A small network was trained on invented records. Each row is its activation on one of them, seen along a few directions.
Each row is followed by the record's values for the fields S, F, J, K.
Not every record has every field; a missing one is written none.
The largest differences between rows may come from other fields.
In the rows, 500 means zero.
Random noise pushes rows far along 19 fixed directions. That doesn't count. These rows show it; they differ only by the noise:
[524 625 568 288 444 232 589 312 483 401 753 451 502 259 492 371 631 444
 385 431 385 598 551 630 409 554 647 562 523 614 594 662 483 395 181 444
 219]
[657 246 479 548 333 622 353 509 560 500 377 380 261 406 341 579 491 797
 852 697 448 508 378 328 586 331 663 584 421 371 460 609 484 649 460 332
 479]
[463 702 650 309 229 660 652 471 406 498 287 668 279 453 559 409 660 476
 452 477 456 576 400 239 542 546 583 563 675 794 533 531 389 390 379 728
 389]
[377 504 381 325 335 404 784 289 368 608 578 376 614 578 682 267 528 225
 122 336 611 653 437 394 569 568 660 502 638 680 641 691 378 525 409 628
 456]
[389 518 588 454 580 508 662 563 602 674 408 588 662 697 589 427 524 502
 566 441 571 478 316 620 554 508 536 377 440 633 466 555 445 556 395 541
 643]
[317 523 410 689 493 587 421 428 541 287 486 527 638 701 509 416 426 431
 448 468 594 485 472 589 516 524 282 446 525 313 571 449 527 529 645 515
 517]
[367 692 429 542 317 462 451 563 589 236 487 676 700 707 478 171 451 372
 518 368 574 459 340 742 441 449 572 410 672 569 456 532 502 595 519 682
 539]
[496 409 548 463 566 558 552 472 407 499 428 471 326 587 510 627 568 580
 545 405 531 522 428 200 439 516 490 459 574 366 331 542 484 453 381 593
 512]
[360 593 516 510 727 349 541 567 414 580 428 551 621 492 549 620 439 422
 403 402 552 551 587 583 445 602 286 458 589 541 435 417 312 413 505 562
 569]
[693 552 502 577 538 418 724 361 560 555 498 482 546 454 633 400 614 460
 626 331 366 594 546 531 428 472 490 573 636 535 308 476 466 625 284 465
 246]
[407 533 629 552 484 615 519 558 646 524 422 567 569 641 494 577 586 550
 524 449 412 478 484 478 291 640 367 396 560 367 291 433 405 553 431 588
 547]
[368 381 377 458 170 653 592 156 678 333 439 396 910 733 500 547 500 335
 843 245 463 724 553 462 554 409 660 407 635 377 362 738 594 691 477 482
 632]
[608 382 566 577 505 198 619 577 497 382 638 470 633 409 703 620 609 608
 642 470 481 612 687 836 619 392 764 678 578 609 335 583 288 747 336 265
 280]
[466 318 779 611 393 763 497 555 409 487 524 597 304 403 604 842 523 885
 603 702 373 538 783 463 479 530 343 476 511 356 373 598 193 522 608 351
 353]
[390 365 340 492 370 468 636 301 334 357 652 178 427 408 486 386 561 369
 277 601 594 625 550 343 324 505 411 487 560 560 596 536 279 500 487 503
 398]
[293 334 585 400 537 146 214 421 432 518 570 584 403 610 447 560 284 547
 631 453 537 245 525 555 624 666 525 352 590 528 647 479 726 584 538 444
 300]
[433 525 442 386 611 209 547 587 345 390 498 434 429 540 641 339 558 588
 350 855 709 267 354 669 592 609 496 575 506 775 675 319 333 303 323 364
 206]
[634 290 358 434 119 711 646 344 717 487 453 378 494 397 470 411 450 689
 786 592 546 645 443 475 406 463 423 611 565 408 542 731 616 405 482 430
 205]
[505 309 439 590 595 227 482 547 290 474 613 601 463 304 515 673 235 437
 559 281 668 634 817 652 344 546 301 596 691 627 429 470 542 508 748 601
 404]
[541 530 360 621 569 597 417 294 355 357 386 414 385 684 503 261 491 606
 437 801 487 268 325 317 444 590 282 450 531 294 476 312 336 378 304 379
 297]
[501 279 507 713 687 504 411 463 333 361 374 678 471 534 358 567 347 561
 638 440 803 712 298 528 645 402 513 735 202 474 579 610 494 527 332 469
 841]

[312 420 581 525 405 315 321 455 538 217 510 523 483 675 558 639 539 563
 484 491 562 388 538 530 652 694 489 589 635 313 575 457 584 526 379 430
 182]  S=s1 F=f2 J=j2 K=k2
[417 531 496 455 474 571 541 469 453 111 566 508 383 580 404 374 658 445
 536 551 691 485 308 430 472 385 585 490 342 632 622 509 701 347 397 587
 581]  S=s1 F=f1 J=none K=k2
[631 290 450 562 375 586 705 285 483 374 634 251 586 406 528 612 665 453
 634 520 437 703 698 443 315 435 564 588 483 510 307 537 364 630 360 381
 480]  S=s1 F=f1 J=j2 K=k2
[525 494 395 635 555 326 373 578 663 352 496 252 502 685 447 400 664 503
 602 531 411 299 348 484 444 433 602 412 606 300 300 319 465 778 362 431
 405]  S=s2 F=f2 J=j2 K=k1
[410 753 605 548 431 625 466 695 506 198 284 780 396 354 403 494 608 519
 425 596 672 655 365 593 568 495 390 778 372 704 723 427 466 253 470 634
 580]  S=s2 F=f1 J=none K=k1
[444 565 445 373 796 231 433 570 438 572 750 393 555 484 481 572 461 390
 377 308 450 387 601 567 376 487 534 267 562 399 394 500 609 451 617 564
 604]  S=s2 F=f1 J=j2 K=k1
[604 727 498 368 315 739 634 527 645 660 276 490 475 449 478 270 548 584
 637 700 362 469 329 400 498 406 452 421 557 627 510 552 340 367 370 507
 400]  S=s1 F=f1 J=none K=k1
[357 504 513 494 546 384 579 478 330 411 664 600 544 366 408 415 324 366
 418 297 647 731 578 595 330 410 398 404 510 644 544 732 386 441 519 653
 641]  S=s2 F=f1 J=none K=k2
[577 412 359 521 408 333 552 570 591 341 426 325 505 506 513 408 560 534
 696 614 639 502 384 552 504 413 562 640 600 605 476 426 470 563 365 407
 278]  S=s1 F=f1 J=none K=k2
[458 435 627 507 273 565 688 458 546 596 557 489 387 453 650 542 524 662
 305 348 390 661 634 318 378 610 361 449 778 219 382 818 248 524 371 557
 111]  S=s2 F=f1 J=none K=k1
[631 278 341 740 561 623 498 496 583 769 420 254 306 411 331 386 397 603
 369 602 518 554 333 262 194 579 141 538 438 174 459 463 330 579 452 517
 481]  S=s2 F=f1 J=j2 K=k1
[729 324 603 614 820 284 312 702 571 545 623 425 357 385 498 859 680 626
 399 620 467 376 573 600 593 633 674 841 187 347 503 221 725 586 423 275
 505]  S=s1 F=f2 J=j2 K=k2
[646 537 449 427 477 763 397 614 264 570 418 595 287 369 485 683 527 475
 160 634 502 522 578 224 572 540 677 710 353 530 567 384 576 321 804 606
 841]  S=s2 F=f1 J=none K=k1
[347 634 518 326 210 664 342 386 591 275 510 596 460 684 450 332 491 547
 178 697 521 311 372 370 396 842 355 500 551 243 713 509 650 133 370 578
 224]  S=s1 F=f2 J=none K=k1
[614 294 653 449 518 385 532 581 431 779 474 640 278 390 545 584 378 695
 657 556 523 390 563 534 464 623 448 533 534 712 475 471 525 516 477 499
 291]  S=s2 F=f2 J=j2 K=k1
[591 697 421 344 476 497 711 432 420 717 265 512 638 521 652 447 539 282
 519 378 432 590 503 351 733 401 700 524 646 791 449 494 414 512 451 562
 595]  S=s2 F=f2 J=none K=k2
[607 514 472 493 175 597 422 387 535 365 674 409 404 347 455 497 619 412
 351 426 278 584 692 372 363 521 671 598 624 371 458 531 575 640 618 555
 388]  S=s2 F=f1 J=j2 K=k1
[682 318 530 681 424 782 592 535 691 713 638 445 310 223 388 448 401 696
 648 595 398 593 601 534 250 379 204 446 336 412 549 606 595 560 759 449
 396]  S=s2 F=f2 J=none K=k2
[463 428 326 314 415 351 434 423 488 483 697 200 464 470 481 514 545 354
 416 466 463 404 577 395 545 453 712 404 588 491 590 508 712 549 705 500
 457]  S=s2 F=f2 J=j2 K=k1
[664 524 445 356 633 449 549 521 266 530 712 440 394 221 651 598 461 658
 263 723 486 510 718 563 626 437 552 608 420 483 633 614 424 184 606 281
 328]  S=s2 F=f1 J=none K=k2
[391 674 319 358 460 853 693 510 455 467 335 380 712 647 625 546 571 391
 356 631 594 563 490 338 604 406 430 404 515 495 518 512 372 196 704 560
 767]  S=s2 F=f2 J=none K=k2
[514 439 528 548 499 647 566 424 301 234 654 465 384 606 599 395 637 577
 579 890 497 245 582 531 452 409 549 349 365 756 489 295 467 488 585 339
 447]  S=s1 F=f1 J=none K=k2
[614 324 597 543 805 555 551 577 320 557 692 542 399 603 717 777 545 658
 496 400 542 454 593 459 779 322 755 473 317 335 401 626 671 541 647 378
 668]  S=s1 F=f1 J=none K=k1
[622 612 533 564 601 448 446 496 438 522 525 715 361 468 518 308 441 513
 391 444 502 416 402 581 563 539 482 603 454 518 603 455 656 449 464 557
 384]  S=s2 F=f2 J=j2 K=k1
[501 375 562 625 393 591 576 562 544 799 433 426 487 611 649 537 520 450
 250 643 408 413 627 375 426 719 412 507 552 547 458 287 303 751 601 476
 438]  S=s1 F=f1 J=none K=k1
[643 856 560 604 769 449 394 616 390 403 630 636 418 224 479 507 519 494
 314 386 332 582 640 620 542 352 428 579 479 349 491 508 429 364 541 505
 497]  S=s1 F=f2 J=none K=k2
[331 433 545 449 447 427 522 408 570 695 481 388 634 493 517 492 461 539
 484 587 458 528 473 605 638 556 485 422 456 526 651 631 280 601 418 353
 468]  S=s2 F=f2 J=j2 K=k2
[630 298 499 608 485 601 434 482 539 397 549 606 474 730 462 389 431 535
 762 590 605 296 402 559 464 459 593 478 334 577 460 366 833 615 536 468
 572]  S=s1 F=f2 J=none K=k1
[444 493 458 452 651 493 419 493 381 624 416 530 337 614 500 445 368 585
 460 498 581 339 329 327 664 504 428 370 516 383 590 545 589 368 534 550
 487]  S=s1 F=f2 J=none K=k1
[326 556 462 407 503 443 477 535 432 666 377 445 540 565 507 502 381 453
 611 502 452 377 546 452 563 456 415 210 711 630 460 483 328 548 666 565
 544]  S=s2 F=f2 J=j2 K=k1
[718 700 548 478 614 394 414 659 429 531 300 866 485 462 491 440 395 627
 517 479 501 441 399 611 501 594 542 686 563 518 345 466 454 298 223 568
 463]  S=s1 F=f1 J=none K=k2
[347 434 686 599 440 372 421 539 565 373 686 569 458 404 441 561 518 497
 200 532 538 552 633 644 287 777 297 616 423 441 655 463 446 504 404 505
 315]  S=s2 F=f2 J=none K=k2
[537 384 616 505 474 466 407 583 381 386 524 737 256 626 407 361 423 617
 554 481 657 354 294 461 336 582 554 501 500 557 417 509 597 478 313 685
 487]  S=s1 F=f1 J=j2 K=k2
[441 479 489 426 580 470 543 476 442 479 620 392 622 471 449 493 518 473
 406 523 565 626 426 548 515 397 643 464 325 485 542 693 344 463 361 429
 740]  S=s1 F=f1 J=none K=k2

Which values does each new row have?
[322 450 717 421 459 191 393 552 517 499 534 682 507 551 597 709 435 544
 680 327 442 386 714 649 690 585 602 395 693 630 504 538 616 657 549 469
 261]  S=s2 F=f2 J=none K=k1
[451 630 403 161 238 415 642 512 642 592 550 436 889 400 425 439 515 187
 372 408 502 681 559 648 332 572 746 517 542 806 517 622 481 409 444 650
 742]  S=s1 F=f2 J=none K=k1
[494 559 450 498 340 390 649 516 488 432 458 384 470 380 660 486 580 464
 328 518 531 640 605 467 631 498 462 678 711 554 603 552 294 487 438 460
 141]  S=s2 F=f2 J=none K=k2
[615 356 584 609 358 712 334 353 376 409 439 751 376 605 426 506 407 589
 563 512 481 472 479 366 458 607 576 619 426 393 422 490 594 563 435 538
 595]  S=s2 F=f1 J=j2 K=k1
[551 583 488 422 595 768 501 510 595 469 505 209 420 563 459 527 731 666
 703 861 303 264 426 323 419 337 474 228 379 386 378 348 451 398 527 317
 546]  S=s1 F=f1 J=none K=k2
[765 522 358 441 671 180 442 728 730 751 259 423 478 302 329 540 487 501
 709 470 510 464 341 535 456 533 536 718 502 590 429 314 686 464 309 508
 452]  S=s1 F=f2 J=none K=k2
[609 323 646 578 633 612 642 496 433 644 556 601 209 493 682 559 513 697
 541 563 583 412 511 463 620 519 364 567 363 555 627 463 704 450 597 433
 270]  S=s2 F=f1 J=j2 K=k1
[424 519 526 557 743 393 632 398 359 669 329 381 420 562 570 563 577 383
 391 406 504 549 441 209 703 493 425 463 508 520 525 469 313 561 274 491
 517]  S=s1 F=f2 J=none K=k2
[277 147 626 821 624 570 431 372 254 339 584 525 251 492 422 592 318 679
 505 497 776 683 459 441 635 416 184 522 293 301 737 740 315 579 481 425
 521]  S=s2 F=f2 J=j2 K=k2
[500 695 497 647 604 508 547 731 478 459 423 601 495 600 568 360 562 426
 393 479 521 410 430 571 540 397 490 443 554 607 419 368 385 585 565 628
 593]  S=s1 F=f2 J=none K=k2
[437 466 669 406 618 274 226 345 329 536 650 647 409 362 292 558 366 512
 366 591 399 349 615 562 265 838 394 467 381 528 573 395 494 373 292 475
 479]  S=s2 F=f2 J=j2 K=k1
[436 614 543 402 629 448 532 371 467 639 447 535 598 572 538 471 515 365
 499 402 466 484 413 498 750 480 615 452 405 614 627 534 563 503 397 480
 636]  S=s1 F=f1 J=j2 K=k2
[379 456 511 358 630 405 455 566 313 100 585 437 442 547 435 619 581 619
 745 772 684 298 513 594 385 449 452 364 471 681 424 371 457 207 410 455
 500]  S=s1 F=f2 J=j2 K=k2
[463 602 503 323 439 654 519 587 531 389 412 442 557 454 574 813 699 525
 395 554 506 632 564 376 700 478 672 662 451 416 542 536 531 280 594 466
 636]  S=s2 F=f2 J=none K=k1
[544 685 377 572 531 657 601 626 564 378 381 604 421 529 580 376 542 397
 534 431 665 463 416 539 478 460 243 601 592 630 579 243 806 314 816 721
 413]  S=s2 F=f1 J=j2 K=k2
[436 693 485 492 535 526 478 639 534 163 662 447 560 535 455 515 685 391
 488 406 479 476 538 591 390 345 575 391 547 451 366 463 549 463 589 635
 643]  S=s1 F=f2 J=j2 K=k2
[397 539 715 580 767 318 657 382 394 571 498 496 303 494 639 549 624 517
 520 288 456 558 489 371 618 498 328 437 585 510 499 517 379 586 258 487
 226]  S=s2 F=f1 J=j2 K=k2
